These are the activations of a small neural network, seen along a few directions. Each row is one input.
Each table varies a few parts of the input and shows all the possible inputs, shuffled.
A made-up example of a description, with smaller parts first: one of 2 separate values, together with either a single point or one of 9 places along a line or (one of 4 places along a line, together with one of 8 places around a ring).
Shared parts are said once, and a part with two or three values counts as separate values.

Other details of the inputs shift rows strongly along two fixed directions, in all tables alike. That doesn't count.
These rows show it; all are for the same input, with only those details redrawn:
-15 15 -26 -12 26 -9 3 -18 -5 -17 -7
-2 -19 -14 16 8 -11 40 0 -29 -15 4
-2 -20 -13 16 7 -13 39 -1 -28 -14 3
-15 13 -24 -8 24 -9 8 -18 -8 -17 -5
19 -34 -5 26 -12 28 -24 15 11 1 11
-1 -23 -13 18 6 -13 44 1 -32 -15 5

A family of inputs:
r1: -11 45 -12 -33 31 22 -81 -21 54 15 -17
r2: 20 -29 23 21 -20 16 -17 14 10 18 3
r3: -8 -1 -16 11 2 -23 42 -11 -14 -18 13
r4: -8 -17 -4 -1 -8 -12 55 0 -33 -22 10
r5: 17 -25 0 7 -17 33 -27 16 18 -4 23
r6: 7 -13 15 3 -24 10 -4 15 -6 10 8
r7: -29 22 -2 -34 16 -26 12 -20 -9 -15 3
r8: 14 -19 -12 40 -13 -2 -2 6 1 8 7
r9: 11 -23 6 22 -22 22 -31 18 4 10 4
r10: 12 -29 13 9 -18 20 -27 19 14 10 25
r11: 3 -22 -12 16 1 -19 41 7 -34 -3 5
r12: 29 -4 7 21 -18 -2 3 15 13 9 2
r13: 19 -8 -5 29 -13 -2 -5 7 14 18 -4
r14: -15 13 -25 -10 25 -9 6 -18 -6 -17 -6
r15: -13 28 15 -26 7 -17 23 -10 -10 -11 -12
r16: 20 -19 15 22 -22 23 -19 20 6 18 -3
r17: -16 74 -36 -46 30 22 -115 -35 79 1 -6
r18: 26 -18 19 24 -22 19 -15 26 10 10 -7
r19: 17 -25 17 8 -19 19 -20 17 13 19 19
r20: 8 -27 15 24 -24 22 -29 16 4 10 9
r21: 4 -13 22 2 -24 10 -8 10 -4 9 12
r22: -19 35 -1 -32 12 -12 9 -12 -8 -4 -12
r23: -27 22 -13 -11 18 -9 4 -18 -8 -18 -11
r24: 7 -20 21 0 -19 6 -7 7 3 11 13
r25: -29 26 0 -31 8 -19 9 -17 -14 -15 1
r26: -33 24 0 -29 10 -11 13 -22 -10 -25 3
r27: -21 32 2 -18 17 -12 2 -18 -5 -1 -18
r28: 17 -18 3 4 -13 11 -1 16 -1 13 14
r29: 18 -17 7 18 -15 10 3 16 -1 15 -7
r30: 13 -9 25 19 -12 10 -3 15 3 5 -7
r31: 25 -12 10 18 -12 10 2 21 8 6 -12
r32: 20 -26 -1 22 -12 8 5 15 -8 15 5
r33: 12 9 -8 -5 -6 45 -91 7 56 25 -8
r34: -11 46 -19 -25 21 -24 1 -25 13 2 -11
r35: -2 -8 1 -6 -9 -19 51 4 -35 2 2
r36: -8 -4 4 10 -3 -14 30 2 -30 5 -8
r37: 26 -12 18 5 -21 13 7 23 9 4 -1
r38: 20 -19 33 5 -17 6 10 16 5 4 4
r39: -11 -20 -2 17 12 -16 41 -4 -31 -13 8
r40: 17 -28 0 24 -22 21 -21 17 3 10 5
r41: -31 18 -8 -28 27 -19 21 -20 -11 -23 8
r42: -7 -17 -8 15 1 -10 41 -1 -28 -14 -2
r43: -23 36 7 -32 12 -14 10 -17 -8 -5 -9
r44: 33 -13 13 6 -16 22 -16 24 18 10 6
r45: -24 23 0 -13 12 -14 6 -18 -12 -1 -12
r46: 14 -1 2 9 9 -15 40 8 -17 1 -13
r47: 27 -9 1 36 -15 -5 4 12 10 10 -7
r48: -9 27 0 -13 29 -16 13 -12 2 -2 -19
r49: -29 20 -5 -11 17 -9 4 -23 -10 -18 -7
r50: -19 23 9 -31 14 -23 25 -19 -9 -4 -6
r51: -14 40 4 -33 14 -14 10 -9 -2 -10 -17
r52: 4 -17 10 4 -25 10 -7 17 -7 0 13
r53: -20 18 -7 -13 26 -17 8 -16 -5 5 -9
r54: -7 29 -15 -18 24 -11 6 -14 -1 4 -17
r55: 18 -26 6 10 -30 26 -21 19 8 6 17
r56: -9 32 -10 -32 23 -12 14 -12 -4 0 -7
r57: 29 -22 25 10 -16 20 -11 24 19 12 8
r58: -13 20 -19 -29 16 -22 20 -13 -16 -13 5
r59: 6 -19 10 6 -26 34 -35 18 18 -5 17
r60: 2 -2 5 -7 -6 -14 50 7 -28 3 -4
r61: 2 -3 -14 25 0 -26 35 -4 -15 8 -4
r62: 16 -22 20 7 -14 11 8 15 2 17 13
r63: 5 -9 21 10 4 -18 42 3 -17 -1 -13
r64: 8 -37 13 24 -14 22 -28 10 13 -1 11
r65: -15 46 -23 -25 21 -23 -5 -27 12 1 -7
r66: -29 14 0 -29 16 -21 18 -24 -10 -26 7
r67: 4 -28 12 19 -12 3 -10 6 -4 5 9
r68: 15 -30 18 21 -19 15 -23 12 10 18 6
r69: -19 52 -23 -40 36 25 -111 -26 67 6 -11
r70: -3 38 -32 -5 15 35 -108 -21 78 5 -6
What is each input in this table made of?
> one of 2 separate values, together with one of 5 places along a line, together with either a single point or one of 6 places around a ring
The inputs of r39 and r1 match in every part but the place on the line of 5. If r41 is changed in the same way as r39 into r1, which row does it become?
> r62
Which other rows agree with r22 in the place on the line of 5 and the choice among 2 separate values? List them by row number.
> r34, r43, r50, r56, r60, r62

A family of inputs:
r71: 19 -27 -6 25 -3 17 -14 7 18 -7 10
r72: -17 16 -28 -2 24 -41 62 -27 -30 -21 1
r73: -13 42 -32 -23 33 -1 -36 -25 33 -22 -5
r74: 24 -63 -1 51 -22 -6 38 21 -31 15 31
r75: 1 -25 25 17 -6 -29 64 5 -25 -16 6
r76: -51 88 -13 -51 40 -8 -49 -46 29 -12 -37
r77: 52 1 13 -3 -9 36 -30 37 33 36 -28
r78: 29 -80 45 56 -39 -12 70 36 -39 10 37
r79: 27 -36 32 30 -29 12 9 29 9 -4 19
r80: 17 -27 -7 15 -13 34 -38 17 17 -10 5
r81: -41 21 5 -17 22 -46 38 -24 -32 8 -14
r82: -19 29 13 -46 15 20 -30 -7 6 -15 -10
r83: 19 -37 -2 37 -11 20 -18 10 5 -9 6
r84: -49 73 -46 -54 49 -7 -31 -48 11 -24 -34
r85: 7 6 18 -18 -9 46 -81 7 50 -6 -6
r86: 2 -18 -7 6 -14 48 -45 19 11 8 2
r87: -11 -14 16 13 -5 -58 119 -7 -59 -17 9
r88: 24 -30 33 -7 -22 38 -8 30 7 2 22
r89: 17 -23 25 10 -42 16 -25 26 0 22 7
r90: -28 26 -29 -32 19 -20 18 -17 -34 -6 -10
r91: -24 -11 18 8 10 -44 80 -4 -46 -24 -10
r92: -13 76 -23 -33 67 -38 14 -32 16 14 -55
r93: 22 -34 -9 27 -28 16 -18 23 -7 11 11
r94: 28 -34 32 -1 -35 26 12 31 -9 10 33
r95: 24 -24 -9 9 -11 38 -47 19 36 -6 12
r96: 26 -21 28 -3 -20 25 -19 20 22 -3 15
r97: -4 -12 24 18 -6 -15 40 11 -24 -20 -1
r98: 52 0 11 37 -11 19 -29 28 40 37 -25
r99: 47 36 0 -9 -1 38 -71 15 68 35 -39
r100: -21 23 -26 5 20 -11 3 -20 -12 -16 -15
r101: -37 35 11 -42 16 -9 17 -16 -32 -9 -19
r102: 18 -38 -7 31 -7 12 1 12 1 6 23
r103: -35 3 19 3 14 -18 28 -19 -24 1 -18
r104: 20 -40 -4 11 -32 22 0 27 -9 15 27
r105: 14 -31 -3 4 -8 38 -7 25 8 -6 18
r106: -6 28 -32 -10 18 -10 3 -22 11 -16 2
r107: 19 -29 33 1 -44 32 -32 30 -4 29 13
r108: 16 -7 -17 12 -10 17 -47 1 33 15 15
r109: 18 -26 29 35 -43 5 -5 29 -6 22 12
r110: 26 -80 49 52 -29 -3 50 36 -27 2 28
r111: 15 -12 -13 -13 -10 49 -52 17 36 3 16
r112: -8 6 18 6 -15 43 -88 1 57 20 -14
r113: -38 37 -31 -48 41 0 2 -21 -5 -28 -17
r114: 11 -11 18 -6 -30 -24 48 5 -27 4 16
r115: 15 -2 -21 -8 -5 35 -53 4 44 0 10
r116: -23 -5 20 -2 20 -14 10 -9 -12 -14 -10
r117: 13 -32 23 9 -27 -36 110 10 -56 -15 20
r118: 16 -4 16 3 -27 18 -57 5 44 27 14
r119: -22 23 5 -12 -1 -20 -18 -14 4 13 -13
r120: -31 25 -34 -4 25 -44 43 -28 -34 -4 -11
r121: 19 -5 -18 15 -15 12 -39 5 28 12 20
r122: -5 -37 -10 27 18 -31 83 -5 -48 -19 9
r123: -35 22 -27 -12 53 -30 24 -36 -25 -28 -15
r124: -23 35 10 -30 7 7 -24 -16 6 -7 -22
r125: 1 1 20 -25 -18 -3 19 8 -17 14 21
r126: -8 -30 20 17 -10 -44 85 1 -48 13 18
r127: -37 66 -46 -32 40 -30 -22 -37 2 -8 -18
r128: -25 10 -22 3 31 -10 -3 -31 -15 -5 -13
r129: -27 36 -31 -10 29 -5 -33 -36 8 -13 -22
r130: 7 -13 17 17 -27 -36 67 8 -33 7 19
r131: 47 39 0 10 3 26 -65 18 62 37 -33
r132: 17 -24 -9 30 -9 24 -64 3 17 23 10
r133: -26 39 -40 -37 25 -33 21 -28 -7 -12 -3
r134: -20 41 -3 -27 15 -38 47 -26 -11 -20 -3
r135: -34 56 -38 -33 49 -15 -28 -34 15 -30 -19
The inputs of r80 and r83 match in every part but one. If r117 is changed in the same way as r80 into r83, which row does it become?
> r87
What is each input in this table made of?
> one of 5 places along a line, together with either a single point or (one of 2 separate values, together with one of 6 places around a ring)
Which other rows does r100 become when the choice among 2 separate values takes its other values? List them by row number.
> r76
Which other rows does r132 become when the place on the line of 5 takes its other values? List them by row number.
> r90, r93, r120, r127
Which other rows does r123 become when the place on the ring of 6 takes its other values? List them by row number.
> r74, r102, r122, r128, r132

A family of inputs:
r136: 23 -37 24 22 -31 29 -14 25 9 6 17
r137: 16 -58 -17 53 -16 15 8 15 -11 -4 20
r138: 25 -22 14 20 -20 28 -23 26 13 13 0
r139: -31 3 -43 10 34 -38 57 -27 -44 -32 -1
r140: -23 -13 8 -4 2 -45 91 -5 -65 -15 9
r141: 11 -40 20 19 -35 16 4 23 -12 4 23
r142: 10 -10 16 -2 -9 22 -30 11 22 3 8
r143: -32 26 -4 -35 15 -11 5 -20 -11 -12 -1
r144: -10 43 -3 -33 10 13 -60 -17 42 3 -10
r145: -6 44 -20 -31 20 -3 -20 -16 22 2 -10
r146: 29 -27 16 21 -19 25 -25 24 17 16 1
r147: -23 57 -9 -34 34 -12 -35 -29 26 4 -26
r148: 39 -29 8 22 -26 22 -14 27 17 21 14
r149: -11 8 -2 -4 12 -44 86 -8 -54 -13 -16
r150: 25 -36 26 27 -37 11 8 28 -6 9 14
r151: 6 -2 13 14 -5 5 -14 5 7 14 -10
r152: 9 12 8 -13 -8 20 -57 4 39 11 2
r153: -32 39 -55 -21 49 -11 -36 -42 17 -23 -11
r154: -28 50 -6 -49 28 3 -35 -24 25 -15 -12
r155: -14 -1 8 13 8 -44 83 -8 -52 -1 -12
r156: 17 -5 -1 6 -7 -1 20 8 -3 6 3
The inputs of r153 and r137 match in every part but one. If r148 is changed in the same way as r153 into r137, which row does it become?
> r156
What is each input in this table made of?
> one of 3 separate values, together with either a single point or one of 6 places along a line
Which other rows does r149 become when the choice among 3 separate values takes its other values? List them by row number.
> r138, r146

A family of inputs:
r157: -29 26 -14 -21 18 39 -112 -24 60 -5 2
r158: 45 -28 -11 28 -17 41 -54 31 35 17 9
r159: 13 -45 12 26 -30 42 -59 18 21 13 22
r160: -2 -33 -7 48 4 -9 19 6 -19 -2 0
r161: -15 29 12 -43 11 -19 31 -11 -20 -14 -25
r162: -18 38 -9 -12 -3 -34 2 -21 -14 13 -14
r163: -29 44 19 -44 35 -16 20 -16 -25 -10 -36
r164: -12 35 8 -35 5 -17 27 -8 -1 -12 -20
r165: 8 -38 -6 45 -9 -6 31 6 -28 7 -6
r166: 10 -18 -18 37 14 -12 17 -4 -5 -10 0
r167: 16 10 38 -1 -29 42 -63 29 45 23 -2
r168: -26 42 -31 -39 31 -9 -6 -30 11 -29 4
r169: 7 30 31 -21 4 -32 48 -9 -7 11 -2
r170: 43 -30 -12 36 -16 43 -49 22 42 10 11
r171: -33 30 -23 -26 34 -20 -16 -37 11 -33 1
r172: -20 36 -27 -48 25 -6 -12 -16 8 -16 5
r173: 17 -36 46 15 -28 -36 79 24 -35 20 12
r174: 21 -48 -8 43 -25 8 49 25 -33 14 11
r175: 4 -43 -1 13 -26 2 50 15 -44 3 27
What is each input in this table made of?
> either a single point or one of 6 places along a line or (one of 2 separate values, together with one of 6 places around a ring)
Which other rows does r160 become when the choice among 2 separate values takes its other values? List them by row number.
> r157
